Each row below is a small network's average activation on inputs in which a field has the value named, seen along a few directions.
Values that are neighbours, or in one group, have similar rows; names and order tell nothing.
In the rows, 500 means zero.
Strong random noise was added to every row along 4 fixed directions; ignore it. To show where, here is one row again and again, with new noise each time:
[575 654 482 403 310 723 320 742 375 543 537 510 369 620 571 430 227 521
 588]
[581 667 586 384 329 576 464 567 467 555 517 535 573 591 472 496 471 559
 453]
[537 483 533 378 713 418 642 361 455 536 521 440 735 438 525 426 649 617
 353]
[531 628 576 408 352 586 393 638 415 551 488 532 476 632 498 485 358 532
 489]
[400 508 697 438 492 375 435 538 418 557 362 541 501 677 421 534 444 505
 394]
[560 685 555 414 340 607 426 646 400 539 582 560 637 627 530 520 367 619
 409]


DALEF, 20 values:
pamog: [523 631 498 545 525 519 480 543 604 299 742 502 612 532 647 496 521 604
 566]
saten: [509 429 288 459 421 751 348 770 417 502 548 503 137 537 460 525 175 451
 766]
vul: [513 472 471 481 574 618 383 606 361 553 464 451 295 551 586 371 323 449
 621]
kamu: [649 606 376 421 371 625 525 392 573 576 657 534 666 497 365 679 549 462
 556]
vinu: [561 427 447 596 536 515 579 475 540 558 504 493 481 216 599 457 587 606
 604]
fazup: [256 431 563 665 730 184 546 409 395 356 447 531 592 591 463 562 495 505
 408]
mizod: [437 451 410 406 540 534 462 562 551 438 497 485 328 388 596 460 502 395
 474]
mafeb: [494 524 419 518 392 565 408 589 449 483 502 568 575 521 391 697 442 544
 517]
meman: [531 462 465 748 388 536 445 519 534 619 491 546 335 523 466 516 412 512
 543]
tupa: [455 477 638 451 374 460 462 398 659 500 371 587 510 543 209 668 566 431
 451]
tes: [425 454 471 431 508 598 343 585 363 565 276 384 158 522 531 357 390 346
 738]
bomov: [528 534 421 622 525 549 473 567 501 334 507 484 384 553 587 439 377 404
 698]
lovel: [490 448 639 703 410 516 502 447 655 572 413 533 469 436 449 545 592 452
 532]
pade: [455 569 542 467 249 547 521 590 531 473 471 717 564 528 520 620 514 460
 378]
sus: [432 418 491 508 799 428 572 543 325 480 624 414 806 453 599 491 664 683
 262]
suv: [532 436 542 518 545 572 384 565 390 516 406 451 425 559 537 384 353 349
 528]
fot: [583 527 447 615 452 576 593 454 619 589 667 481 521 392 574 477 491 655
 544]
nutop: [508 653 477 617 347 439 531 425 615 375 557 496 576 602 484 511 564 421
 612]
nufel: [494 391 413 476 468 428 491 499 580 475 460 433 158 491 478 416 422 312
 485]
nugal: [412 381 500 447 489 329 537 455 553 456 431 499 432 475 555 531 540 460
 413]
The values of DALEF form 5 separate groups.
Q: Which other values are in the same group as saten? Give them in the order they are listed.
A: kamu, mafeb, tupa
Q: Which other values are in the same group as pamog? Give them in the order they are listed.
A: fazup, bomov, nutop
Q: Which other values are in the same group as mizod? Give them in the order they are listed.
A: pade, nufel, nugal
Q: Which other values are in the same group as suv? Give them in the order they are listed.
A: vul, tes, sus

KUB, 20 values:
tetul: [472 609 516 416 281 519 404 572 488 467 535 526 519 585 417 652 425 509
 490]
vumo: [391 456 597 524 382 354 381 485 522 524 313 520 141 619 429 472 443 304
 559]
naban: [535 475 455 423 405 546 456 529 519 440 428 449 352 536 440 530 435 403
 599]
betif: [492 395 524 519 487 514 491 476 596 590 408 426 317 459 454 491 649 472
 561]
nusif: [439 421 518 562 593 361 631 380 480 462 532 557 700 458 565 506 566 510
 322]
ratef: [486 479 596 428 485 464 410 518 441 520 427 433 421 601 509 448 514 511
 505]
keru: [528 492 487 451 594 541 387 621 362 524 466 459 424 585 568 395 404 516
 507]
daf: [383 334 501 589 578 447 385 597 474 566 414 503 404 468 526 498 375 518
 522]
beb: [438 476 675 529 452 340 501 439 604 490 375 516 368 522 397 528 605 421
 651]
zevor: [604 661 512 504 411 568 507 486 546 490 566 553 499 480 464 506 533 526
 623]
suz: [454 396 394 415 688 463 572 451 503 452 491 477 544 423 540 542 505 471
 533]
semas: [560 614 481 546 447 545 530 536 504 457 631 454 575 533 493 509 480 571
 553]
zus: [415 455 543 534 551 372 521 506 531 411 426 581 553 533 337 639 573 428
 379]
vomaz: [401 479 486 558 475 506 481 591 472 449 470 558 342 548 577 477 346 440
 467]
zur: [449 567 566 475 448 546 359 571 395 508 483 562 611 645 563 488 390 590
 418]
pomi: [467 526 620 627 620 343 656 368 565 445 477 566 711 564 390 602 620 551
 367]
kaluk: [504 512 566 449 530 515 421 467 431 547 398 434 407 510 424 391 526 415
 488]
gima: [376 314 579 585 531 403 461 570 496 584 397 519 396 539 434 554 408 455
 506]
tivoz: [453 427 541 531 497 547 454 478 502 623 465 533 486 480 459 525 475 479
 499]
mopu: [498 510 439 524 595 471 639 446 491 516 535 509 546 458 622 475 493 485
 445]
The values of KUB form 5 separate groups.
Q: Which other values are in the same group as pomi? Give them in the order they are listed.
A: beb, zevor, semas
Q: Which other values are in the same group as tetul? Give them in the order they are listed.
A: naban, suz, zus
Q: Which other values are in the same group as nusif? Give them in the order they are listed.
A: vumo, vomaz, mopu
Q: Which other values are in the same group as keru? Give them in the order they are listed.
A: ratef, zur, kaluk

LAKOV, 10 values:
pusot: [408 468 504 434 743 447 393 527 296 461 494 479 642 650 550 492 414 606
 335]
led: [532 397 398 509 855 619 553 563 281 502 616 352 568 323 783 208 411 636
 566]
fis: [523 609 626 625 466 397 646 506 461 601 643 618 885 627 549 638 559 785
 223]
mavi: [673 649 182 467 346 751 527 542 594 390 708 519 477 376 594 514 391 417
 613]
kadub: [369 395 499 496 568 524 239 677 293 546 347 479 214 659 550 397 197 392
 503]
deve: [421 373 560 656 426 513 386 561 637 603 319 509 137 528 468 463 397 370
 626]
nezel: [417 401 480 547 568 492 542 557 467 448 495 519 441 447 528 551 377 433
 624]
pesot: [429 371 482 345 627 448 455 432 436 465 421 436 462 455 453 490 547 422
 501]
teb: [604 705 228 451 429 650 472 654 394 299 852 500 731 488 680 538 359 665
 426]
sigig: [496 579 548 665 254 617 371 689 550 551 540 579 419 571 463 608 329 553
 622]
The values of LAKOV form a ring.
Q: Going along LAKOV from deve by way of its neighbour sigig, in what order are fis, kadub, pesot, teb met?
A: teb, pesot, kadub, fis
Q: Fewest steps between mavi and led?
A: 5

MODIR, 10 values:
nugan: [282 322 724 656 455 300 536 659 445 554 416 600 498 531 488 674 383 501
 431]
kodi: [403 551 460 567 443 456 563 473 556 321 670 599 762 444 432 684 479 571
 517]
zovet: [625 570 269 364 524 559 580 383 558 375 702 449 735 350 483 566 644 570
 443]
biko: [530 480 396 635 541 695 435 638 452 547 664 453 454 440 670 435 339 681
 698]
lur: [455 431 391 657 655 423 727 341 653 457 619 578 747 359 604 514 560 547
 302]
bilaz: [727 894 502 313 123 798 408 650 406 520 736 570 681 687 591 488 463 720
 481]
rif: [184 396 769 488 643  82 337 510 261 446 269 542 554 776 345 618 472 440
 218]
fide: [188 410 544 510 607 221 243 685 264 383 389 592 436 898 498 760 210 443
 221]
vovis: [798 607 497 534 619 566 841 210 637 642 523 408 601 303 499 234 824 572
 623]
mon: [709 589 499 434 282 886 283 712 535 687 390 479 286 475 528 363 368 388
 555]
The values of MODIR form a ring.
Q: Going along MODIR from lur by way of its neighbour kodi, in what order are zovet, fide, vovis, mon met?
A: zovet, fide, mon, vovis
Q: Fewest steps between biko and rif?
A: 4

LOZI, 10 values:
bogaz: [448 314 452 436 710 615 296 650 325 591 454 367 355 475 702 285 358 567
 432]
zime: [516 538 441 337 740 396 556 442 325 424 626 493 944 640 469 618 554 769
 159]
nudad: [713 528 217 379 224 765 577 543 698 436 584 435 110 251 533 515 482 239
 927]
kabil: [609 479 514 532 482 353 812 156 793 557 495 497 599 318 330 625 910 467
 571]
sugun: [575 557 540 637 271 561 439 505 594 638 419 465 125 469 490 343 507 377
 769]
gusum: [637 562 518 539 645 462 782 278 563 586 672 477 905 342 633 380 818 742
 295]
geram: [491 252 470 746 964 510 652 432 621 518 456 369 541 226 572 342 554 585
 603]
dusif: [744 746 657 205 286 451 732 173 527 616 549 496 840 470 299 447 984 627
 397]
topas: [407 525 620 454 273 303 496 370 666 430 350 605 511 493 245 705 672 237
 395]
nukaz: [306 297 463 388 957 317 550 341 469 261 346 411 445 474 529 384 539 335
 480]
The values of LOZI form a ring.
Q: Fewest steps between bogaz and kabil?
A: 4
Q: Going along LOZI from sugun by way of its neighbour gusum, in what order are zime, nudad, dusif, nukaz met?
A: dusif, zime, nukaz, nudad
